Each row below is a small network's average activation on inputs in which a field has the value named, seen along a few directions.
Values that are neighbours, or in one group, have similar rows; names and order tell nothing.
Strong random noise was added to every row along 3 fixed directions; ignore it. To show where, here is one row again and again, with new noise each time:
[-129 228 -106 -12 41 383 -14 -158 215 118 -99 465 -404 -66 122 270]
[-383 -11 264 536 -120 231 182 -94 378 202 175 227 44 -136 110 -106]
[-96 -163 -258 -264 -188 -295 268 131 -212 224 39 65 254 256 -330 349]
[-164 -130 -507 -535 -361 -269 397 45 -207 166 28 191 -1 388 -135 614]
[-73 30 195 310 151 114 -50 46 96 233 -2 152 175 -130 -256 -76]


Values of U:
u14: [-33 -40 1 20 -294 -409 206 301 -180 48 193 -437 274 -149 296 -248]
u8: [437 106 40 -628 281 -322 170 219 -403 315 -378 -35 -14 228 -547 220]
u3: [183 450 114 379 161 518 -318 -230 223 -205 80 0 -408 -517 544 -302]
u10: [123 -14 32 -201 396 592 -203 -198 -58 -340 -367 141 -499 25 -20 295]
u2: [57 -55 -234 -496 -155 -467 31 -142 -523 146 296 3 305 151 -212 69]
u4: [88 -120 -179 -378 -287 287 -229 75 276 -356 -68 211 -211 -15 555 163]
u1: [-112 303 244 335 270 -85 109 16 1 224 223 -188 81 -254 -161 -493]
u9: [-93 -228 -214 -112 -179 211 -181 -160 21 -263 -94 -81 -511 20 514 72]
u12: [-83 560 29 287 212 253 -208 -219 150 74 16 192 -89 -263 244 -319]
u13: [329 106 -271 -385 262 -268 9 50 -297 29 -256 -93 54 251 -627 361]
u11: [370 113 -65 -501 318 -179 -303 -2 -334 -105 -270 58 362 180 -833 43]
u6: [84 -160 -88 -365 130 -136 55 282 -96 -32 -361 -118 -176 373 -87 364]
u5: [635 73 -217 -333 469 59 -552 377 -246 -155 -442 -265 -371 24 -169 -60]
u15: [377 -145 -227 -224 -39 -593 -199 41 -418 -182 204 -315 380 -11 -154 -127]
u7: [-231 -554 300 589 -288 -37 94 -10 296 -193 164 -78 479 73 49 -69]
Each value of U is a pair of two hidden parts, and every pair occurs once (3 first parts, 5 second parts).
u13 and u10 share the first part; u13 and u8 share the second. Which value has the first part of u8 and the second part of u10?
Answer: u6
u2 and u4 share the first part; u2 and u1 share the second. Which value has the first part of u1 and the second part of u4?
Answer: u5

Values of H:
h8: [149 -657 -126 -182 -560 -523 252 15 -256 -253 260 -613 473 384 166 372]
h10: [14 623 -173 -365 -273 195 -178 -689 19 -37 113 422 -171 -99 -42 227]
h13: [370 11 99 -275 197 -428 -394 270 -107 -265 -294 -528 41 -112 -62 -98]
h9: [-215 -264 -252 4 -529 -323 391 -291 -38 -231 711 147 143 111 698 -153]
h15: [-386 177 310 440 -301 -353 697 -10 -202 317 359 -242 369 74 -19 -286]
h11: [118 -364 296 -147 374 313 -250 247 331 -193 -326 -50 189 30 -454 -360]
h3: [36 67 -487 -447 -94 -183 115 -22 -199 135 234 74 -115 21 542 -89]
h5: [256 352 -425 -392 533 369 -383 -260 43 257 -715 570 -573 0 -438 718]
h1: [-294 -77 -70 99 -296 -97 99 487 188 -230 135 -571 -307 -191 408 141]
h2: [153 -369 -494 -719 -159 452 -128 -336 101 -352 -266 497 -582 521 466 831]
h4: [-251 15 281 374 -215 356 186 -312 565 -29 111 430 242 186 -51 110]
h14: [-189 449 396 915 -73 540 19 -425 665 266 311 493 -235 -672 474 -539]
h7: [-266 -298 -198 -341 69 114 298 223 -100 18 -245 122 -572 349 78 424]
h12: [34 189 5 222 298 -90 -425 180 -473 218 41 -130 -211 -452 24 -463]
h6: [-215 298 -131 -42 -24 19 504 332 -99 76 -278 82 -63 366 -421 269]
Each value of H is a pair of two hidden parts, and every pair occurs once (3 first parts, 5 second parts).
h8 and h4 share the first part; h8 and h1 share the second. Which value has the first part of h1 and the second part of h4?
Answer: h6
h2 and h9 share the first part; h2 and h7 share the second. Which value has the first part of h7 and the second part of h9?
Answer: h12
